These are the activations of a small neural network, seen along a few directions. Each row is one input.
In each table, some parts of the input vary, and every possible input appears once, in random order.
A made-up example of a description, with smaller parts first: one of 2 separate values, together with either a single point or one of 11 places around a ring or (one of 6 places along a line, together with one of 8 places around a ring).
Shared parts are said once, and a part with two or three values counts as separate values.
In the rows, 128 means zero.

Other details of the inputs shift rows strongly along two fixed directions, in all tables alike. That doesn't count.

Table:
r1: [129 131 124 122 134 126 126 128 136 137 121 131 132 127 132 122]
r2: [126 128 129 120 128 119 126 124 138 127 121 130 127 124 129 126]
r3: [132 131 119 129 125 129 124 121 124 129 134 123 132 130 126 129]
r4: [133 105 158 140 118 165 178 163 133 114 137 146 108 126 108 143]
r5: [123 138 124 121 125 125 125 121 131 123 121 128 129 134 128 128]
r6: [132 132 122 123 127 126 122 123 121 126 133 123 133 129 123 130]
r7: [131 133 128 118 134 124 125 128 133 135 122 127 131 125 131 122]
r8: [121 138 124 131 120 125 125 120 128 126 126 120 128 135 127 125]
r9: [130 130 120 132 127 130 120 123 128 128 131 129 132 134 131 127]
r10: [129 135 123 122 122 127 117 122 130 123 127 121 135 130 123 126]
r11: [128 126 123 123 128 122 128 128 126 127 128 115 134 124 130 130]
r12: [128 135 126 122 127 128 120 123 130 122 124 131 130 130 129 127]
r13: [124 126 125 125 128 121 126 124 140 129 120 134 130 126 131 126]
r14: [124 126 125 131 125 122 127 123 139 131 124 127 131 129 130 124]
r15: [130 130 121 125 128 131 121 124 129 127 127 136 132 130 132 129]
r16: [122 137 117 124 124 128 126 120 137 124 122 130 133 135 130 129]
r17: [125 129 128 122 124 116 123 123 136 127 124 122 132 123 124 125]
r18: [126 133 121 132 125 130 120 123 132 126 128 127 132 135 130 125]
r19: [135 126 123 129 136 124 123 124 127 137 130 121 133 119 128 129]
r20: [132 123 122 130 137 127 123 126 130 139 131 126 134 124 130 130]
r21: [133 121 123 121 127 119 122 125 130 127 125 133 126 121 129 138]
r22: [132 120 124 130 123 120 123 122 128 130 128 124 129 123 129 136]
r23: [132 121 126 125 124 118 122 126 126 126 128 125 129 120 124 136]
r24: [130 130 117 130 127 130 124 124 126 130 135 128 132 134 129 129]
r25: [130 119 158 140 117 175 176 160 136 108 137 143 113 134 107 133]
r26: [124 123 119 130 129 124 127 125 128 133 128 120 134 130 137 128]
r27: [135 125 124 120 139 126 125 128 130 133 127 130 131 118 128 133]
r28: [133 131 123 124 125 127 119 123 124 124 129 124 134 128 123 128]
r29: [127 125 123 129 127 124 129 125 127 131 128 115 132 126 134 129]
r30: [133 104 160 147 115 165 178 162 132 116 141 139 111 130 107 142]
r31: [134 126 125 124 138 123 123 128 125 133 130 123 134 118 124 131]
r32: [133 131 122 130 125 128 120 120 126 127 130 124 132 129 128 127]
r33: [121 137 119 131 122 126 124 120 133 127 126 124 131 138 130 125]
r34: [122 139 124 123 120 123 122 121 128 124 125 120 132 134 123 127]
r35: [135 116 162 136 119 175 183 163 126 108 144 142 109 132 102 138]
r36: [125 123 117 122 130 126 128 126 132 131 124 127 133 126 137 131]
r37: [132 123 120 124 140 127 124 127 131 137 127 133 132 120 132 132]
r38: [127 125 122 119 131 123 127 127 128 128 125 124 130 125 136 131]
r39: [127 135 125 131 123 129 119 122 128 125 128 123 130 131 128 125]
r40: [129 130 117 123 129 130 124 123 127 129 131 135 133 131 132 131]
r41: [133 131 124 120 128 128 120 122 127 125 127 132 131 128 129 129]
r42: [130 132 124 129 132 125 127 127 135 138 126 124 135 130 132 120]
r43: [132 134 127 128 130 125 127 126 134 136 126 119 134 125 130 121]
r44: [125 128 128 129 123 119 126 121 136 129 124 122 129 125 128 124]
r45: [ 82 143 208 171 174  80  98 153  27 148 132 162  54 136 169  82]
Each input here is: one of 5 places around a ring, together with either one of 4 places along a line or one of 5 separate values.
Changing only the place on the ring of 5 turns r14 into r2. The same change can be made to r20. Which row results?
Answer: r27
A walk changes only the place on the ring of 5. It starts at r40 and steps to r35. List the rest of the walk in order.
Answer: r6, r3, r24
A walk changes only the place on the line of 4. It starts at r16 and steps to r25. List the rest of the walk in order.
Answer: r15, r40

Table:
r46: [121 134 123 121 128 117 120 121 138 129 118 132 130 129 133 123]
r47: [126 131 116 127 127 123 116 118 127 130 127 130 131 133 135 130]
r48: [129 133 117 127 129 126 114 119 126 130 129 130 133 133 134 127]
r49: [122 134 127 123 126 114 119 120 135 129 119 123 130 127 130 122]
r50: [126 133 120 122 125 120 115 118 130 125 122 133 129 131 132 129]
r51: [129 137 121 125 128 122 117 120 124 131 129 119 134 130 129 123]
r52: [126 132 119 129 126 119 118 118 125 130 129 120 132 130 131 127]
r53: [130 105 171 145 141 150 164 166 106 126 140 152  96 121 123 134]
r54: [133 118 121 120 144 116 121 126 134 142 122 133 132 113 138 131]
r55: [126 134 124 124 123 115 116 118 127 126 124 123 130 128 128 126]
r56: [128 131 116 129 126 123 114 117 121 127 132 125 132 132 130 132]
r57: [125 138 124 124 131 119 120 122 131 134 123 119 134 129 131 119]
r58: [127 135 123 129 129 120 119 121 132 134 125 119 135 129 132 120]
r59: [126 134 119 126 132 123 118 121 134 134 123 129 134 131 136 121]
r60: [130 134 120 130 128 121 115 119 124 131 130 119 134 130 130 124]
r61: [126 131 118 123 125 122 116 119 130 126 124 131 131 131 135 130]
r62: [138 117 120 121 138 113 117 124 125 140 128 123 134 113 133 134]
r63: [123 133 123 129 128 116 120 121 131 134 123 120 132 129 133 123]
r64: [123 132 118 126 130 120 120 120 135 133 122 129 133 131 136 124]
r65: [120 119 172 150 124 156 162 159 102 110 142 144  95 136 117 129]
r66: [131 133 116 129 128 126 112 118 120 128 133 124 134 132 130 129]
r67: [139 116 118 122 139 117 116 125 121 137 132 129 133 115 133 139]
r68: [112 120 177 149 130 150 166 163 112 117 133 150  92 135 124 120]
r69: [126 131 121 125 123 118 117 118 127 127 125 120 132 129 131 127]
r70: [123 132 124 124 126 115 120 121 134 130 120 121 132 128 133 122]
r71: [127 133 120 124 124 119 112 116 124 123 127 128 130 130 128 131]
r72: [115 126 175 148 135 152 164 162 109 122 134 148  96 136 123 116]
r73: [126 106 177 147 142 143 166 168 109 131 136 142  96 116 123 127]
r74: [180 111  85  94  76 220 209 142 228  96 135 101 187 124  62 171]
r75: [130 136 117 125 129 126 114 119 120 127 131 124 134 131 129 128]
Changing only one part turns r64 into r52. The same change can be made to r46. Which row results?
Answer: r55
What is each input in this table made of?
Answer: one of 5 places around a ring, together with either a single point or one of 5 places along a line
Which other rows agree with r53 in the place on the ring of 5? List them by row number.
Answer: r47, r48, r50, r61, r74
